[95,91,95,86,91,91,34,161,95,91,108,95,103] : Q_545
[128,19,37,53,94,133,145,161,100,38,24,126,112] : Q_910
[128,19,37,53,94,133,145,96,100,38,24,126,112] : Q_414
[127,128,37,53,94,133,42,81,101,111,100,103,100] : Q_112
places Q_545: [95]	0 2 8 11
places Q_112: [127]	0

[35,66,131,123,48,145,35,149,137,48,34,145,35,148,146,71,146] = Q_138
[53,122,85,85,144,68,54,64,71,145,48,163,163,155,66,51,66] = Q_884
[61,68,146,134,51,129,64,134,148,50,58,62,107,140,147,59,147] = Q_952
[156,125,49,64,143,132,159,132,46,142,158,38,45,41,47,155,47] = Q_80
[35,66,131,123,48,150,35,149,137,48,34,37,35,154,137,35,137] = Q_947
[61,68,146,134,51,129,64,134,148,50,58,62,67,112,147,59,147] = Q_962
[144,121,45,64,144,45,158,136,42,145,161,40,38,144,46,144,45] = Q_743
places Q_743: [144]	0 4 13 15
places Q_138: [145]	5 11

[104,82,103,87] : Q_322
[77,86,86,75] : Q_738
[76,125,76,76] : Q_656
places Q_738: [75]	3
places Q_738: [77]	0
places Q_656: [76]	0 2 3
places Q_738: [86]	1 2

[93,116,75,93,77,69,103,66,106,101,109,106,81,91,86,90,91,85,119,112,87] : Q_801
[93,101,49,101,69,78,100,79,86,66,102,78,78,78,66,66,88,46,132,78,78] : Q_655
[71,138,47,99,23,87,63,87,74,88,119,144,44,71,73,35,52,23,137,113,95] : Q_688
places Q_655: [78]	5 11 12 13 19 20
places Q_801: [90]	15
places Q_688: [87]	5 7
places Q_688: [23]	4 17

[75,149,67,88,149,149,149,149] -> Q_961
[94,105,95,105,98,105,91,106] -> Q_373
[98,105,97,98,103,148,103,98] -> Q_69
[75,149,67,88,67,149,58,149] -> Q_411
[62,86,94,103,94,126,55,125] -> Q_161
[86,164,66,85,80,99,104,130] -> Q_610
[98,117,92,96,94,99,93,107] -> Q_390
[116,123,97,95,94,87,113,97] -> Q_653
places Q_373: [95]	2
places Q_373: [105]	1 3 5
places Q_961: [149]	1 4 5 6 7
places Q_411: [88]	3
places Q_69: [148]	5
places Q_411: [149]	1 5 7
places Q_161: [94]	2 4

[157,133,114,40,161,160,39,125,39,118,115,40,104,161,160,106,109,113,39,40,47,100,102,111,42,39,114,120,108,154,111,161,103,40,84,48,42,157] = Q_748
[157,133,114,40,161,160,39,125,39,118,115,40,104,161,160,106,109,113,39,40,47,100,102,114,42,39,114,120,108,154,111,161,103,40,88,41,39,100] = Q_535
[156,77,46,85,135,143,71,61,80,55,47,47,47,138,144,54,44,45,70,73,98,53,41,47,74,71,45,85,53,146,49,139,51,85,45,78,83,49] = Q_16
places Q_16: [85]	3 27 33
places Q_748: [111]	23 30

[89,86,80,72,106,89,52,89,82,89,83,80,119,80,77]  Q_784
[87,124,119,119,64,107,101,91,67,61,70,76,57,86,158]  Q_48
[129,86,111,105,118,165,90,153,136,67,119,86,69,113,73]  Q_529
[129,86,111,135,118,136,135,153,136,159,175,139,135,135,50]  Q_507
[151,131,89,131,146,148,102,146,131,146,131,149,128,141,131]  Q_571
[183,112,137,129,81,96,142,84,97,134,92,125,122,92,145]  Q_240
[128,120,105,96,91,106,121,95,81,77,78,100,71,109,149]  Q_543
[46,93,86,110,126,66,76,88,126,109,110,92,157,74,62]  Q_988
[115,93,111,96,125,141,88,144,153,151,147,121,127,126,66]  Q_393
places Q_784: [80]	2 11 13
places Q_571: [146]	4 7 9
places Q_571: [131]	1 3 8 10 14
places Q_507: [135]	3 6 12 13

[107,107,109,109,105,106,108,107,99,108,107,106,106,149,97,158]  Q_758
[101,101,98,99,100,100,100,101,99,99,101,101,98,95,101,95]  Q_479
[101,101,164,159,37,101,101,101,161,161,101,100,100,100,101,104]  Q_648
[100,100,100,100,103,100,100,100,100,100,100,100,101,107,100,107]  Q_547
[102,102,100,100,103,101,102,102,100,100,102,101,100,108,102,109]  Q_853
[98,98,97,97,99,99,98,98,98,98,98,98,103,97,97,98]  Q_347
places Q_347: [98]	0 1 6 7 8 9 10 11 15
places Q_547: [100]	0 1 2 3 5 6 7 8 9 10 11 14

